Each row below holds a small network's activations on one input, seen along a few directions.
In each table, some parts of the input vary, and every possible input appears once, in random order.
Descriptions start from the smaller parts, as in this example, which fits no table here: one of 4 places along a line, together with either a single point or one of 9 places along a line or (one of 3 separate values, together with one of 5 places around a ring).
Shared parts are said once, and a part with two or three values counts as separate values.
(in the rows, 128 means zero)

Other details of the inputs shift rows strongly along two fixed directions, in all tables alike. That doesn't count.

Rows:
x1: [143 116 202 134 117 165 157 103 145  99 125 106 137 113]
x2: [124 119 106 142 128 114 125 129 123 117 103 151 110 149]
x3: [155  91 202 131 125 177 142 127 152 102 130 113 120 119]
x4: [ 87 126 110 136 123 116 126 131 108 137 111 117 106 125]
x5: [153 215  76 100 180 109 141 187 139 151 189 136 166 135]
x6: [ 91 123 115 134 114 107 105 130 121 127 131 116 121 123]
x7: [124 114 111 125 130 107 105 115 120 138 114 131 130 119]
x8: [146 104 202 117 112 170 156 109 148 116 121 104 136 120]
x9: [156 222  76  94 169 113 152 188 128 156 186 145 156 151]
x10: [113 121 195 132 106 170 171 122 149 108 122  91  99 103]
x11: [ 92 129 114 128 116 118 110 129 100 131 117 121 113 123]
x12: [192 203 163 100 162 173 179 204 177 108 185 116 164 130]
x13: [ 90 121 116 135 119 113 104 133 109 131 122 114 127 122]
x14: [142 116 202 134 113 168 158 102 149 101 127 108 139 119]
x15: [115 119 116 138 121 104 115 115 114 131 123 138 139 145]
x16: [112 120 113 142 134 110 119 135 124 128 104 148 104 136]
x17: [101 119 113 121 120 118  98 122 117 146 122 103 122 131]
x18: [112 124 104 146 120 115 135 114 120 139 110 148 124 141]
x19: [121 113 110 120 134 111 106 109 121 138 117 134 131 128]
x20: [112 124 109 139 125 109 137 113 112 138 111 141 117 147]
x21: [115 127 107 144 131 107 132 113 114 133 108 138 113 123]
x22: [133 106 109 123 128 114  98 131 129 120 110 144 128 146]
x23: [148 117 197 143 109 162 156 114 150 103 118 104 133  92]
x24: [134 208  77  81 172 119 130 209 138 165 187 110 154 126]
x25: [117 126 105 144 125 102 134 118 113 132 106 136 110 119]
x26: [121 114 112 121 129 111 106 105 124 138 120 135 134 140]
x27: [120 112 109 123 121 116 109 110 126 144 119 138 138 142]
x28: [151  98 194 131 117 173 155 111 144 114 132 102 128  97]
x29: [123  98 113 133 134 116  97 138 125 134 127 142 120 133]
x30: [ 97 104 110 127 123 123 104 134 110 143 135 111 121 122]
x31: [183 210 164  98 167 165 186 183 167 122 192 104 163 109]
x32: [183 219 160  89 166 176 194 179 161 126 188 114 153 113]
x33: [145 121 196 134 100 179 167 107 143 106 118 122 133 117]
x34: [123 101 104 136 119 121 113 117 122 145 132 142 139 139]
x35: [121 108 117 123 134 111  93 136 130 131 111 141 122 132]
x36: [115 115 120 141 130 106  97 137 125 121 115 144 127 134]
x37: [123 105 108 130 129 117 110 107 119 140 136 135 131 141]
x38: [151 117 206 132 119 173 149 123 143  90 113 123 112 120]
x39: [ 92 132 109 139 121 118 124 120 111 142 115 110 105 134]
x40: [114 120 112 141 118 111 113 112 121 134 122 141 142 143]
x41: [129 108 118 124 138 111  92 132 128 126 112 142 122 141]
x42: [125 119 102 133 113 122 111 129 117 112 108 157 125 149]
x43: [120 121 114 143 139 111 119 130 121 123 105 149 104 145]
x44: [124 130 108 140 119 107 116 113 112 129 110 142 118 116]
x45: [126 114 109 125 124 102 108 120 120 137 113 129 128 116]
x46: [121 111 108 127 119 116 109 115 127 143 117 142 142 138]
x47: [151 108 199 117 121 168 151 105 149 110 119 102 128 102]
x48: [ 95 127 115 138 117 114 102 123 112 135 126 106 126 132]
x49: [116 127 108 140 134 107 132 108 113 131 110 138 110 128]
x50: [148 105 194 136 104 177 152 129 156  86 116 118 141 125]
x51: [135  97 105 133 128 120 102 132 124 123 126 145 125 147]
x52: [118 130 111 132 123 112 117 101 110 128 118 146 123 142]
x53: [ 98 105 109 127 118 117 104 131 122 140 143 114 114 123]
x54: [113 127 108 140 130 111 133 104 117 134 113 141 116 144]
x55: [130 122 109 134 121 116 109 127 115 110 108 155 118 148]
x56: [124 105 109 130 133 115 110 108 116 138 134 133 129 135]
x57: [112 125 105 142 122 115 135 109 119 140 112 144 120 145]
x58: [129 105 104 139 125 111 110 119 120 142 128 131 126 114]
x59: [158 215  75 106 170 100 143 198 138 150 185 131 163 123]
x60: [148 108 200 117 120 170 152 102 150 110 121 103 132 112]
x61: [138 120 194 135 122 171 179 103 144 108 113 110 114 109]
x62: [117 128 109 134 115 117 120 107 111 134 117 149 127 144]
x63: [122 130 112 132 127 109 116 106 105 125 115 143 118 127]
x64: [127 104 105 134 125 108 112 122 115 139 129 130 125 117]
x65: [128 114 108 129 125 106 106 117 126 140 112 130 128 113]
x66: [185 219 161  95 162 172 193 185 159 126 185 111 152 104]
x67: [115 119 110 144 115 111 113 116 122 132 120 145 146 139]
x68: [166 198  65  85 170 122 131 211 155 146 179 145 167 153]
x69: [144 116 201 139 114 163 156 111 144 101 121 104 135  97]
x70: [148  94 198 127 112 175 160 110 143 118 136 105 133 121]
x71: [114 127 108 139 133 109 133 105 114 132 112 139 114 138]
x72: [149 109 209 138 122 167 143 127 152  90 118 115 127 119]
x73: [119 127 104 148 126 105 132 115 120 135 105 138 111 117]
x74: [122 103 107 129 133 116 110 110 116 140 133 134 128 129]
x75: [ 97 135 112 131 114 120 108 118 103 136 120 114 112 132]
x76: [102 109 109 131 120 123 102 123 112 148 138 104 120 131]
x77: [118 123 117 134 127 112 104 133 116 121 109 152 112 134]
x78: [ 93 131 113 128 112 112 110 125 112 128 126 124 106 124]
x79: [122 103 105 133 121 121 113 112 121 146 135 139 135 143]
x80: [129  93  98 132 120 126 105 135 126 125 126 146 133 148]
x81: [123 130 109 136 118 104 119 116 106 126 111 140 118 118]
x82: [158 211  62 104 171 123 158 209 148 143 172 151 148 156]
x83: [152  98 195 127 121 173 155 106 144 112 135 103 125 103]
x84: [121 109 199 114 105 171 145 124 155 112 129  84 117  99]
x85: [158 224  75  94 176 113 147 180 130 149 186 143 153 142]
Each input here is: one of 5 places along a line, together with either one of 3 separate values or one of 4 places along a line or one of 10 places along a line.
- The inputs of x17 and x75 match in every part but the place on the line of 5. If x47 is changed in the same way as x17 into x75, which row does it become? => x63
- The inputs of x4 and x11 match in every part but the place on the line of 5. If x20 is changed in the same way as x4 into x11, which row does it become? => x9
- The inputs of x84 and x10 match in every part but the place on the line of 5. If x26 is changed in the same way as x84 into x10, which row does it become? => x54
- Start at x36 and move only the place on the line of 4, one step at a time. The first step leads to x72. Which rows follow, in order? => x12, x50
- Change only the place on the line of 5 in x3. List by row number the other rows that result. => x38, x41, x43, x72
- Change only the choice among 3 separate values in x30. List by row number the other rows that result. => x53, x76
